These are the activations of a small neural network, seen along a few directions. Each row is one input.
Each table varies a few parts of the input and shows all the possible inputs, shuffled.
Descriptions start from the smaller parts, as in this example, which fits no table here: ring(8) and (point or ring(11) or (values(2) and line(6))).
Shared parts are said once, and a part with two or three values counts as separate values.

Other details of the inputs vary at random and push rows far along three fixed directions, the same in every table; ignore that.

Rows:
r1: [ 34 -16  15   2  14  37 -18  13 -13 -47  31 -48 -38]
r2: [-11 -30 -35   9 -16 -56 -11  38 -20  -7 -28 -33 -66]
r3: [ 30 -29  28  16   6  28  11  19 -35 -12  53  -7 -64]
r4: [-23  14 -35  -9 -34 -45  -9 -18 -17  29 -47  22  33]
r5: [ 26 -10  24  10   8  25  -8   1   4 -34  23 -35 -20]
r6: [ -8  42  -4   5  30  22 -15  10  74 -57  -2 -24 -11]
r7: [-18  13 -39 -13 -39 -38  -3 -17 -13  29 -50  17  34]
r8: [-13  28  22  -8  13  33  16 -10  18  24  -2  23  54]
r9: [ 37 -34  36   8   8  28 -17  -1 -35 -26  42 -33 -29]
r10: [ 29 -38  54  -1  -4  33   8 -17 -71  35  37   5  23]
r11: [-15  35   0  30  27  10   3  12  78 -34   8   2 -52]
r12: [ 14 -63  55  -7   2  22  26  16 -58  51  34  26  -5]
r13: [ -2  17  27 -12  -1  20  16 -18  26  22   6  35  54]
r14: [-7 32 14 -9  6 18  9 -8 48  2 -4 27 44]
r15: [-17  37  10 -10  15  26   8  -6  43   0  -8  24  43]
r16: [-16  32  24   3  19   6   4 -24  41   7  -2  21  39]
r17: [ 21 -56  40   7  17  17   4  31 -23  -4  39 -20 -57]
r18: [ -7  25  21 -17   5  29  15 -10  22  20   4  34  55]
r19: [-20  22  27  17  10  20  36  -8  21  47   8  50  14]
r20: [ -2 -28 -63  15  -3 -51 -11  13 -27 -18 -14 -42 -44]
r21: [ -1 -30 -66  11  -4 -50 -15  11 -25 -18 -12 -39 -45]
r22: [  4 -22 -20 -22 -41 -39  -5 -19 -89  46 -16  15  23]
r23: [ 10  -5 -48   2 -28 -34 -25  12 -32 -28 -32 -51 -37]
r24: [-15  -5  10   3  28  12  28 -15  26  30  17  40  45]
r25: [-11 -20  38  -6  11   5  24  19  14  33  16  36   6]
r26: [-10 -16 -67   3  -8 -57  -7  11 -10 -12 -16 -17 -24]
r27: [ 32 -12  14  -5  13  33 -14  21 -16 -53  37 -41 -36]
r28: [ -9  27  17  -1   7  18   6 -19  51   8  -6  20  40]
r29: [  0  35   1  10  23  17 -15   4  79 -54  -3 -23 -12]
r30: [-24  17 -35 -13 -28 -48  -9 -24 -20  28 -46  22  31]
r31: [-31  46 -62   3 -17 -65 -31   3  60 -42 -53 -12 -12]
r32: [ 22  -2  17   4  15  33  -8  10   0 -36  21 -36 -18]
r33: [-24  17 -36 -11 -26 -47 -11 -25 -18  33 -45  17  30]
r34: [  0  34   1   8  21  16 -13   6  78 -60  -4 -18 -10]
r35: [  4 -20 -29 -24 -45 -16   0  -8 -90  47 -28   8  27]
r36: [ 21 -37  44   7  -6  38  31  -3 -71  50  43  33 -14]
Description of these inputs: line(4) and (values(3) or line(6)).
Which other rows does r29 become when the line(4) part takes its other values? List them by row number. -> r14, r23, r34
List by row number the other rows that have the line(4) part in common with r9. -> r1, r6, r11, r17, r21, r28, r29, r33
Which other rows does r10 become when the line(6) part takes its other values? List them by row number. -> r5, r8, r16, r23, r32
Which other rows does r36 become when the values(3) part takes its other values? List them by row number. -> r12, r24

Rows:
r37: [ 29 -20  47  13  -8  35  35 -25 -54  51  45  45  -3]
r38: [ 21   3  64 -18 -15  29 -13   5   7 -22  21   5   6]
r39: [ 11 -52  25   8  17  48  51  10 -49  59  40  17  19]
r40: [ 23 -11  26   2  16  16  -8 -47  -9 -13  36  15  38]
r41: [ -6  67  37  -9   2  10 -40  23  95 -88 -14 -14 -26]
r42: [-12 -31  18   9  24   5  21  31  48  11  12  10 -25]
r43: [  34  -31   76   71   17   31  -34  -14  -34  -16    3 -106  -87]
r44: [ -3  -3  55 -10  11  43  14  45  10  11  12  15 -35]
r45: [  0 -77  53  -8  33   5  33   9 -39  65  47  29  10]
r46: [ -4  15  29  -2  13  60  30  31 -13  20   9  13  -6]
r47: [  6 -31  41   1  20  25  27  39  25  19  24  12 -28]
r48: [ -6 -32   6  17  45  29  36  13   0  23  32  11  10]
r49: [-78  28 -77  -1  10 -72  34 -10  37  72 -65  48  65]
r50: [-23  48 -72 -30 -37 -28 -26  28  -9 -26 -81 -35   8]
r51: [  0  -9  37  -6  26 -27 -23 -12  45 -40  25  -6  15]
r52: [ 10  18  36  15  -7  37  21 -20  -7  14  28  36 -20]
r53: [-11  49  22 -23  19  24 -32  43 101 -78 -24 -28 -18]
r54: [-18  79  10 -18   3  56  17 -38  54  24  -9  51 100]
r55: [ 47 -16  50 -13 -18  41   9 -41 -60  23  38  23  42]
r56: [ 51 -23  -3  31  17  46   3  20 -38 -41  63 -49 -87]
r57: [ 28 -67  44  25  30 -20 -12  20 -23 -42  70 -35 -92]
r58: [-74  41 -44 -21 -36 -53  25  19  48  79 -90  67  35]
r59: [-26 -23 -68 -26 -17 -79 -29  16   5  -4 -61 -18  16]
r60: [ 12  64 -26  10  28  29 -20  -4  93 -83   7 -36  -1]
r61: [  -6   16  -25   -7  -67  -28    4  -16 -104   60  -37   40  -21]
r62: [-30  67 -85   7 -36 -30 -12  12 -12  -3 -58  -3 -43]
r63: [ 25   1   3  -2  10  47   4 -30 -10  -4  35  -6  46]
r64: [ 20 -23  13  -8  24  46  11   6   7 -18  25 -27  37]
r65: [  5 -44 -27 -46 -54 -41  -4  17 -76  57 -47   1  35]
r66: [-15  47  25  -4   6  18  15 -62  67  22  -2  64  97]
r67: [ 18 -40  38  21  15  21  28 -38 -56  47  56  47   6]
r68: [ 17 -41  39 -20  17  26  -1  15  21 -10  22 -12  22]
r69: [-10  40  -8  45  32  -2   0 -13 106 -62  16   1 -54]
r70: [-40  44  -7  23  45  25  42 -36  64  52  14  74  68]
r71: [ 11  10 -11  -1  37  12 -12 -34  14 -31  34 -20  38]
r72: [-13  71 -23  31  28  36   2  11  93 -60   9 -12 -50]
r73: [ 18  52  31 -12 -13  36 -23 -22   7 -41   1   5   6]
r74: [ 27 -17 102  24  -6  47 -24 -60 -60  54 -17 -50  53]
r75: [-49  50 -57 -16 -19 -85 -10 -69  29  35 -62  51  93]
r76: [-25  23 -16  -5 -56 -52 -13  28 -32  19 -48  21 -52]
r77: [ 20 -28  16  18   9  52  40 -21 -57  56  55  27  14]
r78: [ 27  43  23 -16   1  72 -12  -9 -18 -28  23 -10  20]
r79: [ 37  -5 -55  -8 -62 -38 -52  -6 -78 -63 -25 -64 -68]
r80: [-37   4  36 -32  41  -7  15 -18  79  37  -5  49 105]
r81: [ 29 -49  69 -17 -16  19   5 -16 -46  31  39  23  42]
r82: [-34  16 -99  18  -1 -73  -4 -16 -13  13 -29  -7 -18]
r83: [ 31 -68  38  31  24  -6 -11  27 -23 -43  64 -28 -94]
r84: [ -5  51 -12  -6  27  37 -13  28  95 -84 -14 -44   0]
r85: [ -5 -44 -55 -32 -18 -49   0 -12 -92  45 -27 -17  62]
r86: [-15  35 -20  27  45  20  19  42 106 -52  -1 -23 -41]
r87: [-21  46  26  23  12  -2  -7  31 109 -57   1   6 -68]
r88: [ -2 -46 -20 -24 -48 -70 -19 -16 -83  43 -27  18  36]
r89: [  42  -48   46   23    0    8   -5   40  -22  -39   54  -30 -104]
r90: [ 21 -53 -85  -7 -11 -46 -36  26 -69 -53 -21 -88 -35]
r91: [  0 -77 -63   9  -9 -72 -21  51 -50 -18 -17 -51 -97]
r92: [  0   1 -67 -23 -30 -29  -6  18 -29  -1 -52 -34  23]
r93: [ 25 -41  63 -43 -15  51   9  14 -49  37  18  11  40]
r94: [ -44   42  -91   33    7 -105  -25  -20   66  -48  -44  -11  -57]
r95: [   6  -21  -70  -16  -32  -32  -11  -36 -100   41  -18   -1   54]
r96: [-28   7 -65  -5 -36 -26  20  28 -39  40 -55   1 -12]
r97: [-44  24  46  13  11  -4  39 -13  84  58   1  89  46]
r98: [ 33 -34 -36 -12 -58 -67 -49  28 -60 -51 -25 -62 -68]
What do these inputs look like to the network? -> values(2) and (point or (ring(5) and line(6)))
The inputs of r43 and r74 match in every part but the values(2) part. If r52 is changed in the same way as r43 into r74, which row does it become? -> r79
The inputs of r54 and r72 match in every part but the values(2) part. If r41 is changed in the same way as r54 into r72, which row does it become? -> r76
Which other rows does r53 become when the ring(5) part takes its other values? List them by row number. -> r41, r50, r73, r78
Start at r46 and move only the line(6) part, one step at a time. The first step leads to r96. Which rows follow, in order? -> r86, r39, r48, r49
Which other rows does r57 become when the values(2) part takes its other values? List them by row number. -> r51
Which other rows does r56 become when the values(2) part takes its other values? List them by row number. -> r60
Which other rows does r90 become when the line(6) part takes its other values? List them by row number. -> r50, r64, r84, r85, r92
